Each row below holds a small network's activations on one input, seen along a few directions.
In each table, some parts of the input vary, and every possible input appears once, in random order.
Descriptions start from the smaller parts, as in this example, which fits no table here: one of 6 places along a line, together with either a single point or one of 9 places along a line or (one of 2 separate values, together with one of 5 places around a ring).
Shared parts are said once, and a part with two or three values counts as separate values.

Other details of the inputs shift rows strongly along two fixed directions, in all tables alike. That doesn't count.

Rows:
R1: [ -4   7  -8  -8 -14  10  -2  -4   2  -4 -18  -3   5 -16 -10]
R2: [-11  21 -20  19  47  -7  -5 -16 -12  20   1 -12  24 -17 -24]
R3: [  8   2   5 -13 -12  15   2 -14   1 -12  -8  10  -9   4   9]
R4: [  9  -3   4  -3  19   6   2 -21   1   2   3   3  -5   4   6]
R5: [ -6  -3   6  10 -17  12   2  13  12 -10  -5   2  -5  -9  -7]
R6: [  3   2   7  -4 -38  40  18  20  27  13   7   9 -10   6  17]
R7: [  2 -11  19 -24 -40 -28   5  19   0 -37 -20  23 -24  16   0]
R8: [ -7  15 -25  17  30  23  -4 -16  -5  32  11 -28  27  -8  13]
R9: [ -8 -11   6  -8 -23 -21  -3  23  -6 -16 -14  -4  -4   3   1]
R10: [ -1   9 -14 -13 -41  42  -3  11   4  -5   4 -17   9  -4  23]
R11: [  7  14  -7 -24 -47  32   5  13  -2   6   6  -4   6  13  31]
R12: [-12  -9  -5   2 -14  22   4  25  20  16  11 -14  -1  -3  20]
R13: [  6  13  -2 -13 -13  10   2 -14  -6 -10 -11   6   0   8   9]
R14: [ 11 -17  23 -11 -42 -10   7  18  11  -2 -10  16 -19  13   6]
R15: [-11  17 -23  29  66 -11  -6 -21 -10  33  11 -14  25 -18 -24]
R16: [  2  16  -4 -14 -14   9   7  -8   3  -1 -13  14  -2  -1  -7]
R17: [ 14 -40  22  -3  19 -64 -24 -11 -24 -30  -7  -3 -12   2 -20]
R18: [  3  21 -12 -11 -21  34   6   3   1  -2  13   1   7   8  20]
R19: [ 16 -41  32 -22 -19 -54 -22 -16 -20 -58 -43  10 -26  -1 -20]
R20: [  0  -9  -1   1  14   5  -4 -10   8   6  -6  -5  -1 -20 -13]
R21: [ -1 -29  15 -15 -36 -36  -6  25  -3 -18 -19  -2 -15   5   4]
R22: [ -4  19   2  14   4  -3  11   4   2  -4   3  17   2   7 -12]
R23: [  1   6 -12 -17 -47  34  -4  16  -2   4   2 -21  13  -2  28]
R24: [ -1  14  -2   6 -23  19  16  17  11  27   8   4   6  10  14]
R25: [  1  -1  -8 -14 -41  49  -3  13  11  -6   7 -14  -1  -8  24]
R26: [ -6  36 -22  28  77  -6   1 -34 -23  23  20  -4  28   4 -10]
R27: [  3 -18  17 -13 -15 -45   1  16  -6 -14  -9  16 -17  19  -1]
R28: [-10  12  -4  -3 -14  33  15  19  20   0  13  11  -8   5  16]
R29: [  5   9  -5  -5   8  -9   3 -10  -4  21  -4   6   3   1  -7]
R30: [  4  13  -3 -18 -19   0   5  -3  -4   9 -14   9   2   2  -3]
R31: [ 21 -53  36 -23 -16 -58 -21 -15 -16 -49 -40   4 -29   0 -16]
R32: [-10  10  -1  19   2  -2   2   7   1  -7  -3   0   7  -7 -15]
R33: [-20  38 -25  24  43  19  15   8   2  29  31   0  23   7   6]
R34: [-19  28 -17  49  65 -11   1  -5 -11  21  19 -10  30 -10 -25]
R35: [  4 -11  -5 -13 -32  37  -3   0  12  17  -6 -23   3  -6  31]
R36: [  4  11  -7  -9 -16  40   5   2   8  -2  18   4  -2   5  20]
R37: [  7   8 -10 -11 -20  23   4   5  -2  18  18  -6   7  12  27]
R38: [  0   6  10   5 -16  11  11   9  12  -7   1  20 -11   5  -4]
R39: [ 19 -30  27  -7  27 -68 -14 -29 -24 -23 -18  14 -18  14 -19]
R40: [ -5 -29  21   6  24 -60 -13   2 -11 -46 -14  13 -21  -3 -32]
R41: [ -6   4 -13  21  53  -3  -6 -18   1  28  10 -12  14 -19 -18]
R42: [ -4  22 -22  22  53  29   4 -13   2  36  48 -11  20   4  13]
R43: [  4  -5 -10 -16 -47  30  -5  16   2  12   6 -23   8  -1  32]
R44: [  5   8  -5  11  46 -25  -3 -28 -20  13   5  -1  10   9  -5]
R45: [ -6   0  -1  -4 -14  22  13  22  21  19  17   3  -6  11  24]
R46: [  0   1  -5  -9 -17  10  -7  -9  -6 -15 -19 -11   6  -5   6]
R47: [  4   6   3 -14 -13  14   6  -8  10  -3 -10  18 -11  -5  -7]
R48: [ -6 -20  16   5  20 -67 -12   2 -18 -46 -18  11 -13   1 -32]
R49: [  8 -33  27  -6 -40 -29  -6  19   5 -15 -22   3 -19   1  -5]
R50: [ 11  -4   1 -22 -38  43   7  10  15   4  15  -1  -9   7  31]
R51: [ -4  -2   1 -11 -29  36  17  26  27   8  13   5 -13   8  26]
R52: [-19   4 -15  23  32  31   7  12  19  19  27 -14   8 -11   7]
R53: [-14  11 -10  51  75   1   1  -9   6  19  27  -7  16 -15 -26]
R54: [ 10  -7  25 -15 -47 -33   5  17  -8 -20 -25  21 -15  17  -6]
R55: [ -5   2  -4   3 -46  28   7  26  15  22  -3 -13   7  -3  19]
R56: [  9  -3   5 -16 -12   2   4  -5   9  16  -6   8  -9   0   1]
R57: [ -6  20 -15  27  82   4   7 -30   4  28  24   7  12 -11 -25]
R58: [  4 -13   9  11  49 -72 -23 -31 -41 -28 -23  -4   7   0 -33]
R59: [ 10 -34  19   7  44 -59 -22 -18 -22 -36   0   0 -11  -4 -30]
R60: [-12  13 -15  22  54   8  -4 -21   1   9   7  -3  12 -24 -26]
Each input here is: one of 2 separate values, together with one of 5 places around a ring, together with one of 6 places around a ring.
Changing only the place on the ring of 6 turns R48 into R21. The same change can be made to R10. Which row results? -> R43
Changing only the place on the ring of 6 turns R35 into R8. The same change can be made to R42. Which row results? -> R37
Which other rows does R13 become when the choice among 2 separate values takes its other values? List them by row number. -> R46
A walk changes only the place on the ring of 5. It starts at R25 and steps to R19. List the rest of the walk in order. -> R60, R5, R40

Rows:
R61: [ -2  17  -7 -10 -32  26  12  10  11   9  -3   1   4   6  15]
R62: [ -4   6 -14  -4 -24  26   2   7   3  12  -2 -15   9  -2  21]
R63: [ 15 -11  15 -16  -9 -22   1 -10  -1 -17 -16  17 -17   8 -10]
R64: [  5 -13   2   7  38 -27  -9 -26 -14  -5  -2  -2  -1  -5 -13]
R65: [-12   9  -5  23   9  17  12  21  15  20  21  -5   5  -4   4]
R66: [  6  11  -5 -14 -29  31   3   3   0   9   0  -8   8   3  21]
R67: [ -2  -5   8   9  16 -30  -8  -4 -12 -10 -16   1   3  -7 -26]
R68: [  4  -5  10  -7 -17 -29  -7  -2 -10 -17 -18  10  -7   7  -8]
R69: [ -5   3 -12  -3 -12  19  -3   9   5  15   6 -19  11  -1  20]
R70: [ -6  13 -11  21  30  18   8   6   4  22  35  -3  12  11  11]
R71: [  4  -7  12  -5  -4 -30  -8  -4 -15 -17 -20   2  -2   4 -10]
R72: [ -6   6 -17  12  40  22  -3 -15   6  28  25 -18  16  -8   9]
R73: [ 14 -14  16 -16 -19 -19  -7 -11  -5 -16 -18  14 -18   5  -6]
R74: [  1  -5   5 -14 -36  26  -1   6   9  -9 -14  -6  -4  -8   8]
R75: [  8 -11  11 -30 -78  27   0  16  16 -17 -23   5 -19  -3  17]
R76: [  5   4 -11 -11 -22  27   1   0  -2  11   5 -13   8   0  24]
R77: [  7 -23  19   4  12 -28  -1   2   1 -10   5  13 -16  11  -6]
R78: [ -9  10  -5  -8 -30  27  12  22  15  11  -1   3  -1  -4  10]
R79: [  6   8   1  11  36 -31  -7 -22 -21  -6   6  10   5   6 -18]
R80: [ -5  -3   2   6 -18  31   9  23  22   4  15  -1  -6  -1  16]
R81: [ -5   1 -12  -1 -24  28   2  12   8  13  -6 -16   7 -12  10]
R82: [-13  27 -18  23  30  18  11  -1   9  23  14  -1  19  -9 -11]
R83: [ -4  -1   3 -12 -22  17   6  11  12  -9  -4   9 -11  -2   5]
R84: [ 12 -20  10 -17  -9 -27 -14  -3 -14 -14  -5  -5  -5   7   4]
R85: [ 16 -21  24 -41 -59 -24   0  13  -8 -30 -24  19 -27  19   8]
R86: [ 15 -21  22 -22 -24 -21  -8 -10  -8 -21 -26   6 -17   3  -5]
R87: [-10  22 -15  16  27  27  10  -7  12  10  15   0  11  -8  -6]
R88: [ -6   3   5   6  27 -37   0  -4 -13 -10  -2  13  -3   8 -16]
R89: [ -2 -16   3  12  41 -30 -16 -12  -9 -15   3  -8   0  -9 -20]
R90: [ -4  16 -11   2  18  27  11  -4  10  20  16   6   2   0   9]
R91: [  7   9   1   7  38 -32   0 -19 -17  -8   5  12   3  10 -20]
R92: [-14  16 -12  29  31  12  10  10   7  22  30  -6  13   7   7]
R93: [ -3  -1   4  14  21 -33  -7  -7 -10  -7  -9  10   2  -6 -28]
R94: [ -2 -12   0  14  37 -26 -11 -17 -12 -16  -4  -5   1 -12 -21]
R95: [-12   7 -18  14  15  20  -2   7   7  23  14 -22  15 -12   2]
Changing only one part turns R65 into R77. The same change can be made to R81. Which row results? -> R64
What do these inputs look like to the network? -> one of 5 places around a ring, together with either a single point or one of 6 places along a line
Which other rows agree with R83 in the place on the ring of 5? List them by row number. -> R74, R75, R80, R87, R89, R94
Which other rows does R78 become when the place on the line of 6 takes its other values? List them by row number. -> R67, R81, R82, R93, R95
A walk changes only the place on the line of 6. It starts at R84 and steps to R76. List the rest of the walk in order. -> R66, R79, R91, R85

Rows:
R96: [  7   4   7 -30 -61   5   7   8  -1 -13 -30   8  -8   9  13]
R97: [ 25 -48  54 -21 -20 -89  -8   6 -15 -62 -25  37 -44  28 -24]
R98: [ 16  -5  10 -30 -40   2  11   8   3   0  -1  18 -17  21  19]
R99: [ -8 -12  12 -11 -43  10   7  31  22 -15 -13   9 -19  -6   3]
R100: [ -4  38 -15   0  -2  41  17   0  14  27  13  14   9   7   6]
R101: [ -3  13  -7  21  71 -34  -3 -26 -27   5  18   0  16  10 -14]
R102: [-10  -3 -12  17  -4  35   3  16  19  29  20 -25  13 -12  22]
R103: [-10  12 -22  10  -5  33  -5   7   2  25  20 -26  17  -5  24]
R104: [  5  17 -25  -8  -5  46 -10 -29   2  15 -10 -23  18 -21  14]
R105: [ -4 -31  21  12  33 -59  -7   6  -5 -27   3  11 -20   5 -23]
R106: [  8   3 -21 -16   1  49 -11 -25  -5  22   4 -33  18 -12  26]
R107: [  3  -8   4 -26 -64   9  -5  20   2 -12 -25  -8  -2  -7   6]
R108: [-16   0  -5  41  68 -28  -5  -9  -6   6   6  -9  15 -21 -38]
R109: [ -9  22  -1  41  72 -20   8 -13  -3   0  20  26   5   3 -32]
Changing only one part turns R103 into R107. The same change can be made to R101. Which row results? -> R96
What do these inputs look like to the network? -> one of 2 separate values, together with either a single point or one of 6 places around a ring
